Each row below holds a small network's activations on one input, seen along a few directions.
In each table, some parts of the input vary, and every possible input appears once, in random order.
Descriptions start from the smaller parts, as in this example, which fits no table here: one of 8 places around a ring, together with either a single point or one of 11 places along a line or (one of 2 separate values, together with one of 6 places along a line).
Shared parts are said once, and a part with two or three values counts as separate values.
In the rows, 128 means zero.

A family of inputs:
R1: [ 75 138 160 111 127 139 132 119 122 104 138]
R2: [142 112 125 108 131 119  75 122 114 164 128]
R3: [142 133 160 161 123 118 212 133 153  99  73]
R4: [ 68 138 149 116 130 138 128 114 116 107 134]
R5: [ 77 145 158 110 131 140 131 106 122 112 134]
R6: [147 135  74 113 133 134 103 130 120 167 174]
R7: [137 103 116 110 130 119  68 137 110 148 131]
R8: [ 66 143 132 101 110 131 154 143 155 112  93]
R9: [220 117 101 174 139 124 157 123 114 147 153]
R10: [146 126  72 116 123 136 101 133 117 161 175]
R11: [145 136 175 185 142 126 168 109 128  74 119]
R12: [ 71 144 150 117 136 137 132 112 120 115 134]
R13: [209 104 141 183 142 105 111 125 121 127 113]
R14: [155 128  81 113 123 145  99 138 121 159 175]
R15: [ 70 140 132  97 108 133 151 150 157 101  96]
R16: [151 125  79 109 129 140 103 126 127 166 175]
R17: [144 141 158 170 120 118 193 138 168  80  77]
R18: [ 72 136 149 113 129 140 125 121 118  96 137]
R19: [208  96 144 174 144 105 129 120 106 146 109]
R20: [ 67 152 135 102 117 128 158 141 159 119  94]
R21: [143 128 178 176 144 126 186 103 113  93 115]
R22: [151 123  72 109 125 138  96 139 119 150 175]
R23: [ 74 142 144  96 106 132 158 148 161 110  97]
R24: [142 108 125 114 128 126  72 135 113 158 130]
R25: [222 124  99 183 136 124 138 128 129 128 156]
R26: [133 115 118 114 138 115  75 128 112 165 129]
R27: [133 105 116 114 131 117  72 130 108 159 128]
R28: [ 75 149 142  95 110 133 157 135 161 117  93]
Question: The inputs of R4 and R27 match in every part but one. If R1 is changed in the same way as R4 into R27, which row does it become?
Answer: R24
Question: What is each input in this table made of?
Answer: one of 4 places along a line, together with either one of 2 separate values or one of 5 places around a ring
Question: Which other rows does R6 become when the place on the ring of 5 takes its other values? List them by row number.
Answer: R10, R14, R16, R22
Question: Which other rows does R25 become when the choice among 2 separate values takes its other values? List them by row number.
Answer: R9

A family of inputs:
R29: [ 96 138 148 127 112 118 229 160 176  93  40]
R30: [ 76 170  68  73 108 154 126 132 167 153 165]
R31: [229  74 148 155 160 101  58  95  76 175 136]
R32: [235 114  82 162 137 147 120 124  96 142 214]
R33: [ 96 157 175 150 117 152 228 122 148  45 127]
R34: [242 138  53 164 135 129 128 133 144 177 182]
R35: [ 62 122 173  68 139 128  51 120 100 156 125]
R36: [234  79  95 151 133  91  52 149 121 167 117]
R37: [ 68 112 114  65 114 120  49 158 148 148 104]
R38: [ 94 129 186 146 108 110 157 151 167  77  25]
R39: [107 186 143 148 119 136 237 133 190  77  91]
R40: [ 66 150 205 183 147 126 189  93 113  52 111]
R41: [ 42 147 129 100 146 144  79 103  79 124 180]
R42: [232  94  58 143 118 107 120 159 122 194 130]
R43: [ 83 117 245 155 135 120 161  99 134  88  52]
R44: [ 68 147  98  72 110 172 117 125 119 119 196]
R45: [209 105 108 190 171 120  84  90  58 146 194]
R46: [ 66 125  74  52  94 132 119 160 147 171 115]
Question: The inputs of R37 and R41 match in every part but one. If R38 is changed in the same way as R37 into R41, which row does it become?
Answer: R40
Question: What is each input in this table made of?
Answer: one of 3 separate values, together with one of 6 places around a ring
Question: Which other rows does R32 become when the place on the ring of 6 takes its other values? List them by row number.
Answer: R31, R34, R36, R42, R45

A family of inputs:
R47: [ 73 103 153  86 124 135  55 130  97 118 137]
R48: [223 110 104 172 129 124 189 132 118 138 137]
R49: [186 122  41 132 126 115 102 151 131 176 153]
R50: [173 133 177 199 145 119 152 111 133  75 113]
R51: [113 114 211 143 146 111 114 103 118 116  78]
R52: [163 132 168 207 152 114 164 105 116  83 115]
R53: [ 22 181 135  80  88 154 213 157 205  78  86]
R54: [111 133  78  80 135 140  66 116 103 190 190]
R55: [ 64 102 143  93 132 128  66 125  79 126 139]
R56: [120 134  87  72 128 147  54 122 121 182 189]
R57: [103 114 202 151 153 105 125  97 101 124  80]
R58: [195 122  51 125 118 121  90 156 148 169 151]
R59: [ 13 181 127  88  95 148 225 152 186  86  88]
R60: [233 111 114 165 121 130 177 137 136 131 136]
Question: What is each input in this table made of?
Answer: one of 2 separate values, together with either a single point or one of 6 places around a ring
Question: The inputs of R51 and R57 match in every part but the choice among 2 separate values. If R56 is changed in the same way as R51 into R57, which row does it become?
Answer: R54

A family of inputs:
R61: [109 153 121 129 113 146 181 138 153  93 134]
R62: [ 50 143 157 100 119 134 112 133 145  96 106]
R63: [ 50 138 166  88 123 132 138 121 135 129  95]
R64: [163 105 156 162 134 108 132 131 123 116  91]
R65: [187 115  69 128 144 128  78 116  90 187 194]
R66: [120 133 121 124 108 123 166 155 163 115  87]
R67: [ 38 151 156 100 129 139 143 114 124 111 122]
R68: [158 116 168 159 142 115 152 110 118 131 100]
R69: [204  91  67 120 130 113  53 143 105 191 158]
R70: [152 125 157 167 138 131 146 113 113  93 139]
R71: [147 129 158 171 147 123 157 103 108 112 128]
R72: [193 111  68 125 135 137  68 126  95 168 205]
R73: [199 102  79 116 139 120  73 123 101 206 167]
R74: [199 107  70 128 134 123  47 136 111 172 178]
R75: [159 121 159 170 138 117 126 123 129  97 111]
R76: [ 43 147 155  96 120 148 132 124 129  92 133]
R77: [115 144 133 120 117 130 187 135 159 130  96]
R78: [116 149 124 132 112 132 161 147 169  96 107]
R79: [104 157 123 132 122 137 192 128 149 112 123]
R80: [ 54 126 154  92 115 125 117 141 139 115  85]
Question: The inputs of R80 and R64 match in every part but one. If R76 is changed in the same way as R80 into R64, which row does it become?
Answer: R70
Question: What is each input in this table made of?
Answer: one of 4 places along a line, together with one of 5 places around a ring
